arr =
[[  2.306   3.021   2.567  -0.159   2.045   2.343   3.664]
 [ -4.169   1.317   1.222   2.644   2.118   1.903   2.249]
 [  2.025   2.679   2.672 -17.351   2.231   1.377   1.801]
 [  3.721   0.701   1.677   2.107   1.816   2.042   2.459]
 [  0.727   1.857   2.475   3.184   3.618   2.985 -12.032]
 [  0.219   2.364   0.146  18.121   3.375   2.522  -1.538]
 [ 18.696   3.869   2.372   1.144   3.359   2.721   3.250]
 [ -9.223   2.699   1.415   2.444   1.801   1.855   2.031]
 [ 26.016   2.372   2.023   2.931   2.895   2.581   1.520]
 [-14.732   2.643   1.531   2.199   1.575   1.670   2.191]
 [ -9.304   3.351   2.502   1.737   1.654   2.152   2.417]
 [ -0.185   1.153  16.476   3.668   1.748   2.626   2.164]
 [  3.443  -0.187   1.723   2.416   1.906   1.952   3.282]
 [  2.527   0.339   2.792   1.996   2.288   2.066   2.519]]
Rows and columns are numbered from 0.
The entry in row 2 and column 0 -> 2.025
The entry at row 0, column 2?
A: 2.567
The top-right entry is 3.664
The entry in row 1 and column 2 is 1.222
The bottom entry of the column that holds the largest entry: 2.527
The entry directly above -0.187 is 1.153
The entry in row 0 and column 0?
A: 2.306
The entry just right of 2.288 -> 2.066
The entry just left of 2.031 -> 1.855
The entry in row 1 and column 0: -4.169
The entry just left of 2.288?
A: 1.996
The entry directly below 2.581?
A: 1.670
The entry at row 0, column 1: 3.021
The entry in the bottom-right corner?
A: 2.519
The entry directly above 2.522 -> 2.985
The entry at row 1, column 1: 1.317
The entry directly below the smallest entry?
A: 2.107
The entry directly above 2.502?
A: 1.531
The smallest entry?
A: -17.351
The entry just right of 2.895?
A: 2.581
The entry in row 2 and column 2?
A: 2.672
The entry directly below the largest entry?
A: -14.732
The entry just right of 26.016: 2.372
The entry just right of 2.152?
A: 2.417
The entry directly below 2.679 is 0.701
The entry directly above 2.459 -> 1.801
The maximum?
A: 26.016
The entry directly above 1.952?
A: 2.626

Questions about the array below.
1) What is the top entry of the column that holds the largest entry?
2) What is the top-right entry?
3) What is the 3rd entry on the diagonal from the top-right corner?
4) What is the bottom-right entry?
5) What is the largest entry?
6) What is the 3rd entry on the main diagonal?
7) What is the 2nd entry on the main diagonal?
8) What is the entry directly above 4.63?
[[  7.19   4.04   9.21   8.73   5.89   7.82   7.73]
 [ 16.85  18.39  16.12   7.38   8.23  -3.28   7.28]
 [  4.93   0.42   8.22  10.75  -0.02  11.63   7.69]
 [  8.80   3.62  13.62   8.78   9.97   6.10   5.71]
 [  4.90   3.41  19.23  17.63  12.59   2.38  -2.90]
 [ -0.64  17.78  12.74   7.49 -12.45  29.17  17.36]
 [ -0.81   4.93   4.88  11.15  -2.73   9.89  10.36]
 [  7.23   9.39   3.73   6.94   7.34   3.77   6.30]
 [  5.38   6.95  14.08  10.22   7.13   6.03   1.44]
 [ 12.37   2.73   2.87  -5.14  10.94   2.00   9.01]
 [  7.23  10.16  11.33  -3.22   4.45  18.93   8.07]
 [ 10.74   4.60   9.78   7.30   4.63   7.79   8.69]
 [  7.97  14.89  11.33   9.45   8.47   5.65   9.64]
 [  8.77   9.80  15.01   1.51  -0.33  24.98   7.87]
 [ 22.14  -3.80 -13.98 -23.61  22.49  -1.71   3.67]]
1) 7.82
2) 7.73
3) -0.02
4) 3.67
5) 29.17
6) 8.22
7) 18.39
8) 4.45

Questions about the grid below. Counting starts at 0.
1) The entry just right of -0.32?
2) The entry in the bottom-left corner?
3) The entry at row 2, column 0?
4) The entry in row 0 and column 2?
5) The bottom entry of the column that holds the largest entry?
6) The entry directly below 4.50?
7) The entry in row 0 and column 1?
8) The entry directly below 1.03?
[[-0.16 -1.07  1.78 -2.43 -0.46  6.37  1.30 -0.84  1.87 -3.23]
 [-1.92  0.57 -0.02  0.22 -0.31 -0.39  1.05  2.20 -0.74  3.95]
 [ 0.24 -1.12  1.88 -0.04  0.42  4.50  0.16  1.67 -1.72 -0.64]
 [-0.60  1.09 -0.17  0.35 -0.12  5.36 -1.97  1.08  0.91  3.64]
 [-1.88 -0.71  1.03  0.46 -0.38 -6.52  1.31  0.94  0.76 -0.37]
 [ 1.45  1.32 -0.03  1.07 -0.46  6.46  0.32  3.68 -0.32  2.94]
 [-1.18  0.11  0.98  1.86  0.73 -2.39 -1.63  2.71 -0.17  0.82]]
1) 2.94
2) -1.18
3) 0.24
4) 1.78
5) -2.39
6) 5.36
7) -1.07
8) -0.03
